A small network was shown many inputs. Here are its activations along a few directions, one row for each input.
In each table, some parts of the input vary, and every possible input appears once, in random order.
A made-up example of a description, with smaller parts first: one of 3 separate values, together with either a single point or one of 9 places around a ring or (one of 4 places along a line, together with one of 5 places around a ring).
Shared parts are said once, and a part with two or three values counts as separate values.

Other details of the inputs vary at random and push rows far along two fixed directions, the same in every table; ignore that.

A family of inputs:
R1: [ 10  15  -5 -28  26   4  -2  -8  -8  21  19]
R2: [ 12  10  -8 -21  33  11 -11 -14  -6  13  15]
R3: [ -7  13  -7 -16  33  14  -8 -23 -15  13   4]
R4: [  8 -13 -13   8 -29 -21  -1  27  12 -23 -23]
R5: [ -1  17  -7 -24  22   1 -16 -14  -9  23  14]
R6: [  0 -20  34  32 -31  -3   7   9   7  -8 -12]
R7: [ 15 -19  14  37 -37  -3  -3  10  14 -11   7]
R8: [-15  10 -55 -29   1 -18  -1  17   2 -35 -50]
R9: [-2  0 31 26 -3 22 -1 -6  1 32 25]
R10: [ -1  28 -18 -19  14   6 -13 -23 -10  19  13]
R11: [-12  11   3 -22  37  12   3 -13  -9  22   2]
R12: [ -3   6  -3 -20  38  16  -7 -20 -10  14   3]
R13: [  9  -6  35  25   3  27  -6 -13   0  20  24]
R14: [  2 -17  -1   8 -19 -11   5  29  10 -27 -34]
R15: [ -8 -19  23  39 -30   3   9  12  12 -13   1]
R16: [  1   1 -20   7 -42 -24  11  16   9 -30 -17]
R17: [ -4  -1 -56 -38   5 -30   4  23   4 -41 -28]
R18: [  3  -5  35  27   7  28   4 -10   2  20  26]
R19: [-11  -7 -54 -26  18 -12   5  28   9 -35 -41]
R20: [ 12  -3  33  17  -6  10   5 -21  -2  19  38]
R21: [  0  22  -7 -27  21  -3   0 -18 -16  20  16]
R22: [  5   6  30  15 -15   5  -3 -12  -4  28  39]
R23: [  7 -17  19  34 -38  -8  -2   7  11 -15   7]
R24: [-14   2 -42 -33  10 -24   3  19  -4 -32 -54]
R25: [  8 -14  22  36 -39 -10   5   1   5 -17   1]
R26: [-10  -3 -39 -33  20 -15  10  32   6 -31 -47]
R27: [ 12  11 -10 -25  30   9  -2 -12  -7  13  23]
R28: [ -5 -15  27  33 -37  -3  -1  13   8  -6  -6]
R29: [ -8 -16  25  41 -30   1  16   6   7 -16  -6]
R30: [  4  13  -1 -27  29   2  -8 -18 -10  21   8]
R31: [-15  -2 -15  15 -31 -11  13  19  10 -29 -31]
R32: [ 13   3  25  18 -14  10  -3  -9   0  31  39]
R33: [  2  18 -13 -24  24   2   0 -23 -14  12  20]
R34: [-17  15  -3 -20  31  12  -5  -9  -9  23   8]
R35: [  6   8  35  20 -12   6  -5 -21  -8  27  25]
R36: [  1  -7 -46 -37  14 -27   3  15   4 -41 -42]
R37: [ -2  11  -8 -17  28  16 -15  -8  -7  26   6]
R38: [-10   6  -3 -19  41  17   3 -18  -7  14   6]
R39: [  6 -22  17  40 -32   6  -2  12  13 -11  -1]
R40: [  4  14  -3 -30  25  -1   1 -16 -11  21  16]
R41: [ 15 -17  12  34 -40  -6   6  12  13 -11  15]
R42: [-15 -10  -2  11 -22 -18  17  22   5 -27 -36]
R43: [ -8  10  -9 -17  31  16 -15 -16  -9  15  10]
R44: [ 15 -15  28  29 -35  -7   3  15  11  -8   0]
Description of these inputs: one of 4 places along a line, together with either a single point or (one of 2 separate values, together with one of 5 places around a ring).
Q: Changing only the place on the line of 4 turns R1 into R14. The same change can be made to R32. Which row results?
A: R37
Q: A walk changes only the place on the line of 4. It starts at R29 and steps to R3. List the rest of the walk in order.
A: R25, R33

A family of inputs:
R45: [ 10 -23  56  38 -32   0   3  15  11   4  11]
R46: [ 10   3  27  21  17  40  -8 -25  -4  26  42]
R47: [-21  13 -33 -35  36   3   4  -6  -5   8  -7]
R48: [  4   0 -23 -14  19   7  -1  15   3   0 -13]
R49: [-19   4 -25 -12  16  -4   9   2   0 -12 -12]
R50: [ -5   8  30  23  10  33 -21 -35 -11  31  33]
R51: [ -7   7 -13 -19  11  -7  10  -4  -3  -6 -25]
R52: [ 25  11 -38 -23  -4 -15  -6   5   4 -10  13]
R53: [ -9 -15 -13  14 -29 -16  -3  28   7 -24 -40]
R54: [ 20   0  28  39 -57  -8 -15 -12   3  13  37]
R55: [ -9 -24 -14  20 -40 -21   1  28  17 -39 -48]
R56: [ -9  19 -24 -34  38   0   5 -16 -13   0 -17]
R57: [ 17   0 -14   1 -52 -44  14  16   6 -37 -17]
R58: [ 13 -18  38  49 -27  22   5   0  15  12  22]
R59: [-21  16 -31 -35  35   1   3   2 -10  11  -7]
R60: [ 10 -26  51  36 -19   7   5  -4   8  13  20]
R61: [ 13   1  29  36 -55 -10   6  -8   4  11  50]
R62: [-22  14 -32 -32  38   7   1  -9 -10  -6  -2]
R63: [ -8  20 -21 -40  34  -2   4  -7 -16  11 -20]
R64: [  3 -38  -2  12 -27 -27  13  32  14 -60 -37]
R65: [ -9  19 -22 -36  37   3   3 -17 -16  -7 -15]
R66: [  8  -5  39  14  23  20  -4 -27  -7  31  38]
R67: [-13  14 -35 -26  36   5 -17 -13  -9   3 -15]
R68: [  4   4 -21 -19  17   6  -5  21   6  -6 -15]
R69: [ -3  31  34 -12  32  28  -7 -34 -19  54  31]
R70: [-20  10 -17 -22  11  -5   4  16   1  -4 -14]
R71: [ 13 -22  35  57 -33  17   8   5  15  -3  16]
R72: [  6   8  32 -11  42  26 -11 -27 -16  55  41]
R73: [ -9 -10  -8   9 -29 -15  -8  31  10 -26 -39]
R74: [ 25 -22 -14   0 -48 -50   8  30  15 -46 -12]
Q: What do these inputs look like to the network?
A: one of 5 separate values, together with either a single point or one of 5 places along a line
Q: Changing only the choice among 5 separate values turns R54 into R74. The same change can be made to R73. Which row results?
A: R45
Q: List by row number the other rows that have the choice among 5 separate values in common with R51.
A: R56, R57, R63, R65, R69
Q: Which other rows does R47 become when the choice among 5 separate values takes its other values? List them by row number.
A: R51, R55, R58, R60
Q: Which other rows does R62 become when the choice among 5 separate values takes its other values? List them by row number.
A: R46, R50, R64, R65

A family of inputs:
R75: [-12  31   3 -12  11  11  -5 -20 -14  37  17]
R76: [ 16  15  25  25 -39  -3  -5 -30  -6  22  49]
R77: [-10  -8   5  -1   6   0   6   8   1 -15 -26]
R78: [  6  -6   8  -5  47  36 -16  -6  -2  28  16]
R79: [-11 -10  -6  27 -36  -8   7  11  11 -26 -16]
R80: [ 14 -31  -2  22 -21  -3  -4  31  22 -23  -8]
R81: [ -6   0 -30 -42  53   0   4   1  -4 -14 -28]
R82: [ 23  15  16   6 -17   0 -13 -24  -6  24  50]
R83: [-15  -4  -5  27 -41  -9  -1  18  11 -17 -22]
R84: [  2  -3  33  36 -13  24  -7 -12   3  21  35]
R85: [ 16  12  -6 -34  47  18 -11 -12  -7  34  30]
R86: [  8 -25  -5  25 -23  -5   5  21  18 -31  -7]
R87: [  6  -4  20 -12  45  26 -10 -11  -5  29  11]
R88: [ -3  14  16 -18  24   7   0 -22 -15  27  23]
R89: [-23  26 -33 -48  24 -20   1  -1 -15   2 -29]
R90: [-14  22 -44 -43  24 -11   6  -4 -10  -7 -17]
R91: [ 11   8   5 -36  49  10  -9 -15 -12  34  25]
R92: [ 38 -19  -6   8 -41 -27  -6  22  16 -22  10]
R93: [-14  -1  39  43  -9  31   1 -20  -4  22  18]
R94: [-26   9 -19 -19  10  -9   3   9  -5 -12 -49]
R95: [ -1 -18  -6   9  14  11   3  13   8 -18 -15]
R96: [-12   0  49  35  -9  22   7 -25  -6  23  14]
R97: [  8 -22  14  13 -23 -21  18  16   8 -26 -10]
R98: [-28   8 -32 -13  11   0  -3  14  -2 -13 -45]
R99: [ -3   5 -30 -28   7 -15   7  15   1 -20 -20]
R100: [ 36   0  26  23 -26   0  -7 -20   1  18  57]
R101: [ 12 -19   3  17 -26 -14  17  21  13 -27  -6]
R102: [-11  -8  12  15 -36 -24  19   7   1 -22 -19]
R103: [ -9 -22   6  28 -18   4   6  23  11 -27 -27]
R104: [  0  35 -53 -48   4 -27 -15  -6 -12   0  -8]
Q: Changing only one part turns R92 into R100. The same change can be made to R80. Which row results?
A: R86
Q: What do these inputs look like to the network?
A: one of 5 places along a line, together with either a single point or one of 5 places around a ring
Q: List by row number the other rows that have the place on the line of 5 in common with R79.
A: R76, R90, R93, R96, R102
Q: List by row number the other rows that have the place on the line of 5 in common with R84.
A: R77, R82, R88, R99, R103
Q: A walk changes only the place on the ring of 5. It starts at R86 and steps to R101. List the rest of the walk in order.
A: R97, R81, R95

A family of inputs:
R105: [ 15 -20  20  26 -37 -13  15  23  16 -16  -1]
R106: [  0  -6 -36  -7 -22 -28   6  15   8 -50 -36]
R107: [  7 -12  14  32 -49 -11  -5  12   9 -14 -12]
R108: [  0   3  20  20   3  23  -2 -17   0  15  31]
R109: [ -2  13  32  12  -4   6  -1 -26 -14  24  18]
R110: [-10   6  33  14   5  18   3 -14  -7  24  19]
R111: [  1   8  19  15  -8  11 -13 -12  -2  30  28]
R112: [-12  17 -16 -27  23  -1   8  -2  -8   8 -10]
R113: [ 19 -20  23  24 -41 -20   6  12   8 -22  -4]
R114: [  2  -4  20  24   9  25  -3 -20  -4  15  25]
R115: [ -5   4 -21 -17  29   9 -15   1  -1   4 -15]
R116: [ -8 -23  28  34 -30  -2  14  12   8 -18 -23]
R117: [ 4  9 18 17 -5 19 -8 -7 -2 32 25]
R118: [ -7   9 -23 -22  23   8 -14   6  -2   5  -8]
R119: [  5 -20 -23 -14  -8 -26  10  37  14 -44 -36]
R120: [ -5  10 -31 -22  16  -4  -2  -8  -7  -2   5]
R121: [ -3  13 -30 -21  20   4   3  -4  -1  -1   3]
R122: [  7  -5 -13 -26  36   2  -3   0  -2  -2  -8]
R123: [-14  15 -16 -29  18  -8   3  -7 -10   6  -7]
R124: [  6   5 -19 -33  21 -11  -2  -2  -3   4   4]
Q: Changing only one part turns R111 into R120. The same change can be made to R118. Which row results?
A: R108
Q: What do these inputs look like to the network?
A: one of 4 separate values, together with one of 5 places along a line
Q: Which other rows does R105 become when the place on the line of 5 takes its other values? List them by row number.
A: R113, R119, R122, R124
